A small network was shown many inputs. Here are its activations along a few directions, one row for each input.
In each table, some parts of the input vary, and every possible input appears once, in random order.
Descriptions start from the smaller parts, as in this example, which fits no table here: one of 4 places along a line, together with either a single point or one of 11 places along a line or (one of 3 separate values, together with one of 8 places around a ring).
Shared parts are said once, and a part with two or three values counts as separate values.
In the rows, zero is written as 128.

Other details of the inputs vary at random and push rows far along two fixed directions, the same in every table; ignore that.

A family of inputs:
x1: [ 80 139 159 143 105 122 119 133 111 152 132 141 113 155]
x2: [143 133  61  76 215 125 123 136 125 140 105 108 143 187]
x3: [105 138 116 108 161 110 135 134 109 143 127  98  96 135]
x4: [127 152 118  85 164 129 118 120 117 141 149 108 122 142]
x5: [153  81  95 133 169 115 129 141 123 114  86 131 131 100]
x6: [164  97  67  78 195 107 135 160 112 143 108 134  94 181]
x7: [134 143 125 155 122 127 131 101 152  95 109 154 145  92]
x8: [113 133 170 120 101 120 138 128 105 146 164 133  96 144]
x9: [116 143 152 113  97 125  93 134 123 171 153 144 120 131]
x10: [111 142 157 129  95 139 147 133 133 158 147 150  96 150]
x11: [151 129  64  74 194 101 134 122 131 121  98 122 125 205]
x12: [100 130 179 190  69 133 124 134 123  94 127 146 158  98]
x13: [ 87 143 160 121 113 136  97 143 139 134 138 120  90 127]
x14: [178 113  99 114 166 103 144 105 127  80 119 128 146 120]
x15: [105 121 178 184  77 146 144 114 143 126 121 148 136  69]
x16: [132 121 157 176  99 132 125 120 150 119 128 115 197  87]
x17: [122 132 117 107 133 122 139 151 114 129 122 128 117 188]
x18: [156 128  49  72 203 127 147 125 123 172  96 130 124 162]
x19: [152 122 133 156 106 142 160 140 138  96 123 152 140 110]
x20: [160  77 106 136 162 120 159 133 128 112  93 123 157 140]
x21: [ 89 166 143 133  97 140 131 139 123 140 131 149  95 135]
x22: [137 126 114  93 130 121 122 161 120 130 128 132  95 163]
x23: [164 119  84 131 159 122 131 136 116 105 104 139 185 134]
x24: [160 121  66  71 196 107 155 150  90 118 119 120  98 180]
x25: [166  72  45 146 137 142 110 116 125  98 128 114 129 122]
x26: [ 83 164 153 126 102 114 102 106 135 132 127 133 122 154]
x27: [112 146 111 104 149 113 130 140  88 125 129 128  95 145]
x28: [ 91 143 161 130 111 116 124 125  95 147 151 137  94 128]
x29: [116 158 146 106  88 130  91 142 123 153 149 139 122 132]
x30: [143 109  67  88 202 109 154 152 128 141  97  94 119 196]
x31: [113 167 152 112  92 131 130 105 157 137 143 142 105 150]
x32: [186 100  88 113 163 106 124 124 148  83 102 136 146 122]
x33: [184 116  91 120 164 128 108 134 130 102 103 131 154 112]
x34: [115 157 111  93 155 101 115 103 112 123 128 126 102 143]
x35: [109 153 157 105 108 141  87 133 145 152 154 119 120 128]
x36: [189  99 120 187 140 137 131 115 137  61  96 137 220  78]
x37: [107 113 190 174  83 127 134 109 115 114 138 130 137  62]
x38: [109 133 169 111 103 140 110 146 149 133 151 115  93 143]
x39: [164  84 103 144 163 116 156 141 120 105 105 140 157 148]
x40: [132  93 194 164  64 135 126 131 147 120 137 134 137  80]
x41: [109 150 151 111 100 127  95 136 144 171 148 108 122 122]
x42: [ 97 158 150 112  99 113  85 116 140 133 132 137  99 129]
x43: [112 127 149 123 130 138 134 138 142 121 133 112 124 166]
x44: [124 125 182 179  71 147 156 127 167 118 140 125 141  83]
x45: [156 132  56  69 215 105 137 131 108 153 118  94 127 154]
x46: [ 89 124 111 148  73 153 103 101 122 142 163 107 111 169]
x47: [104 172 150 114 111 156 118 119 152 157 151 129 122 132]
x48: [112 136 155 105  96 129  96 126 131 178 141 127 121 123]
x49: [191  61 125 181 135 123 149 146 159  67 103 119 179  56]
x50: [130 135 117  85 152 117 127 113 103 167 136 116 123 137]
x51: [ 94 134 113 121 155 116 130 142 126 148 108 102 115 162]
x52: [173 131  75 127 159 136 145 133 127 112 107 152 165 114]
x53: [ 94 147 150 123  94 125 100 153 116 135 134 140  92 131]
x54: [116 121 112 110 149 113 111 150 110 149 118 142  90 146]
x55: [147 105 149 150 124 120 156 129 132 103 138 104 141  93]
x56: [125 140 118 101 152 147 150 138 149 135 129 122  95 163]
x57: [116 180 148 118  99 152 116 115 138 153 140 137 116 139]
x58: [111 140 105 120 151 128 142 136 116 155 116 152  93 150]
x59: [107 116 181 180  78 129 112 139 150 114 130 119 136  63]
x60: [128 123 116 101 140 135 159 131 134 160 117 130  96 159]
x61: [ 75 133 161 133 105 126 122 126 119 160 120 124 112 149]
x62: [104 168 144 120 103 142 127 122 151 176 145 118 125 126]
x63: [112 168 151 107  98 126 113 123 101 146 164 131 125 130]
x64: [102 149 155 127 100 127 110 123 118 170 147 140 143 156]
x65: [195  85 118 177 147 119 145 112 112  79 125 150 207  49]
x66: [155  81 124 199 157 135 143 129 144  47  91 130 196  71]
x67: [193  94 107 187 140 138 154 117 140  91 108 168 206  55]
x68: [126 120 199 164  85 142 139 119 140  88 163 118 139  83]
x69: [108 126 173 111 100 124 141 120 113 153 153 116  97 136]
x70: [135 159 138 108 129 130 113 112 108 131 145 119 125 131]
x71: [118 119 184 171  71 138 120 107 138 136 134 134 187  90]
x72: [100 128 114 135  79 147 108  92 106 137 182 103  91 143]
x73: [145 113  83 148 176 128 160 137 142 112  89 122 136 102]
x74: [120 125  58 125 119 159 126 103 127 145 147 117  90 165]
x75: [167  85 126 185 164 130 149 121 127  43 110 126 176  45]
x76: [ 82 162 153 131 116 151 128 129 145 140 135 129  92 131]
Each input here is: one of 4 separate values, together with either a single point or (one of 3 separate values, together with one of 6 places around a ring).
Changing only the choice among 4 separate values turns x24 into x17. The same change can be made to x55. Which row results?
Answer: x30
Changing only the choice among 4 separate values turns x28 into x54. The same change can be made to x14. Which row results?
Answer: x32
Which other rows does x35 become when the choice among 3 separate values takes its other values? List them by row number.
Answer: x13, x38
Which other rows does x70 become when the place on the ring of 6 takes its other values? List them by row number.
Answer: x4, x45, x50, x63, x65
Which other rows does x74 become when the choice among 4 separate values takes its other values? List them by row number.
Answer: x25, x46, x72
Which other rows does x62 become when the choice among 3 separate values takes its other values? List them by row number.
Answer: x44, x73

A family of inputs:
x77: [105 149 123 139 105 136 125 124 117 154 137 147 117 133]
x78: [ 88 147 102 114 134 126 106 132 117 162 129 117 103 167]
x79: [ 74 195 209 124  70 137 119 120 145 149 153 128 120 136]
x80: [133 142 173 147 106 125 114 134 134  90 126 150 149  90]
x81: [ 90 137 131  75 155 103 111 133  96 174 140  98  76 165]
x82: [146 120 107 150 112 143 146 105 128 117 129 139 156 132]
x83: [126 113 169 158 109 137 122 122 155 131 128 120 164  91]
x84: [ 99 174  98  82 133 138 121 109 131 154 140 113  87 196]
x85: [201  90  62 128 169 127 139 122 146  74 109 123 154 110]
x86: [156  88 137 167  86 135 118 119 148  96 140 116 166  99]
x87: [147  98 142 171 105 132 142 118 106 105 147 135 144  63]
x88: [ 70 179 189 127  35 147  82 109 133 141 178 137  82 144]
x89: [110 140 145 132 130 111 118 138 123 127 119 130 148 144]
x90: [163 105 139 133 149 107 152 134  97 102 129 137 152  99]
x91: [130 140  68  85 193 107 137 135 106 164  97 145 109 172]
x92: [108 130 135 130 113 148 114 128 143 158 144 107 126 136]
x93: [ 97 167 118 113 108 132 109 110 130 133 147 131  96 168]
x94: [122 137  97 108 134 133 116 137 105 155 128 146 100 147]
x95: [163 100  97 149 121 134 126 119 114  97 124 155 148 120]
x96: [128 142 165 115 133 111 130 130 112 108 144 120 118 110]
x97: [194  66  59 147 180 135 142 120 142  82 104 113 184 125]
x98: [159 132 145 119 135 119 132 141 148 105 123 128 147 105]
x99: [139 128 131 118 140 134 141 126 138 158 124 138 137 125]
x100: [112 149 203 159  76 148 121 112 168 127 147 133 145  72]
x101: [143 112 145 199  68 140 134 102 131  88 140 160 175  86]
x102: [185  87  96 132 195 120 147 143 140  96  93 118 191 120]
x103: [129 137 105  95 124 133 127 139 124 175 141 126  96 150]
x104: [153 106 153 160 136 116 137 115 125  78 125 128 149  46]
x105: [189  86  68 133 181 117 144 112 111  59 121 117 141 102]
x106: [ 95 148  89  97 152 134 120 130 121 172 122 101 105 180]
x107: [ 99 144 208 171  68 134 123 122 143 122 138 124 174 103]
x108: [124 131 142 129 117 124 118 131 116 143 121 157 125 113]
x109: [ 85 156 168  90 108 114 122 124  95 185 161 126  73 145]
x110: [ 79 126 150 100 148 117 170 179 124 147 109 121  42 207]
x111: [138 115  39  98 188 113 120 126 111 126 106 116 121 196]
x112: [134 146 187 146 103 140 131 126 160 109 140 133 159  95]
x113: [125  81  46 105 216 123 185 176 119 125  78 114  50 192]
x114: [ 99 132 125 126 112 134  94 137 117 146 134 123 109 138]
x115: [ 55 151 201 133  50 134  95 121 109 167 187 101  82 123]
x116: [128 156  73  75 203 119 138 126 131 149  94 118 108 165]
x117: [125 136 162 152 107 129 109 123 139 103 121 149 138  74]
x118: [101 145 129  86 106 123 121 114  89 166 174 119  69 180]
x119: [ 92 158 176  84 100 116 104 149 132 178 151 107 102 174]
x120: [190 102 102 114 168 112 153 148 127 115 105 140 164 119]
x121: [178  99  56 150 178 137 163 123 123 107  92 138 172 105]
x122: [ 93 130 139 103 103 121 105 116  99 147 170  96  84 169]
x123: [128 135 126 118 102 149 131 112 134 155 156 131 120 161]
x124: [ 61 185 190 130  47 149  83 123 133 157 170 136  78 122]
x125: [131 132 129 179 109 139 125 116 143  89 124 143 154  72]
x126: [125 127 176 178  62 162 133 116 149 138 157 142 154  78]
x127: [186  92  92 123 169 115 150 137 133 123  98 140 156  98]
x128: [156  86 166 180  99 125 124 129 155  99 117 124 184  51]
x129: [153 117 166 191 100 123 146 126 130  85 117 167 197  71]
x130: [113  79 149 168 138 125 180 160 142 101  90 133  92 118]
x131: [124 154  70  79 203 107 126 132 123 143  95 132 101 164]
x132: [127 116 123 127 114 133 112 138 138 146 136 106 125 123]
x133: [ 86 146 122  94 103 129  85 126 111 159 150 118  83 195]
x134: [122 156 113  65 158 116 117 138 140 166 124 115  83 155]
x135: [111 160 115  82 126 134 111 136 139 166 145 111  77 151]
x136: [165  92  79 144 193 118 147 126 134 103  75 119 183 107]
x137: [133 142 170 125 110 136 140 133 137 148 141 141 148 131]
x138: [102 164 128 129 114 147 126 116 141 139 134 121 116 126]
x139: [ 62 167 156 107 108 117  98 128 123 181 135 122  96 166]
x140: [131 138 130 137 122 153 127 121 155 126 139 122 131 104]
x141: [129 123 139 122 139 113 109 147 116 117 114 132 144 137]
x142: [153 139  72  79 204 113 158 141 109 148  94 133 137 183]
x143: [111 125 134 120 134 117 100 136 120 140 114 130 123 130]
x144: [128  76  60 112 187 124 181 160 123 107  93 117  59 204]
x145: [174 108  44  76 175 121 140 133 117 145 120 124 110 183]
x146: [145 131 111 122 129 147 128 110 152 114 141 121 130 139]
x147: [154 104 133 169 126 131 135 116 122  74 138 122 144  49]
x148: [113 116 214 166  78 116 120 127 115 103 156 117 155  80]
x149: [133 104 151 197  74 147 127 100 146  86 134 122 187  92]
x150: [139 128 172 153  96 125 125 137 118 111 128 163 158  99]
x151: [178 100  76 141 188 122 165 123 127 111  80 144 178 102]
x152: [155 133 121 146 159 114 138 131 135  79 101 147 168 102]
What is each input in this table made of?
Answer: one of 4 places along a line, together with either a single point or (one of 3 separate values, together with one of 6 places around a ring)
Changing only the place on the line of 4 turns x143 into x114. The same change can be made to x128. Which row results?
Answer: x132
Which other rows does x121 become when the choice among 3 separate values takes its other values? List them by row number.
Answer: x106, x138
A walk changes only the place on the line of 4. It starts at x82 and steps to x121. List the rest of the walk in order.
Answer: x151, x142
A walk changes only the place on the ring of 6. It starts at x126 and steps to x103. List the rest of the walk in order.
Answer: x87, x94, x77, x121
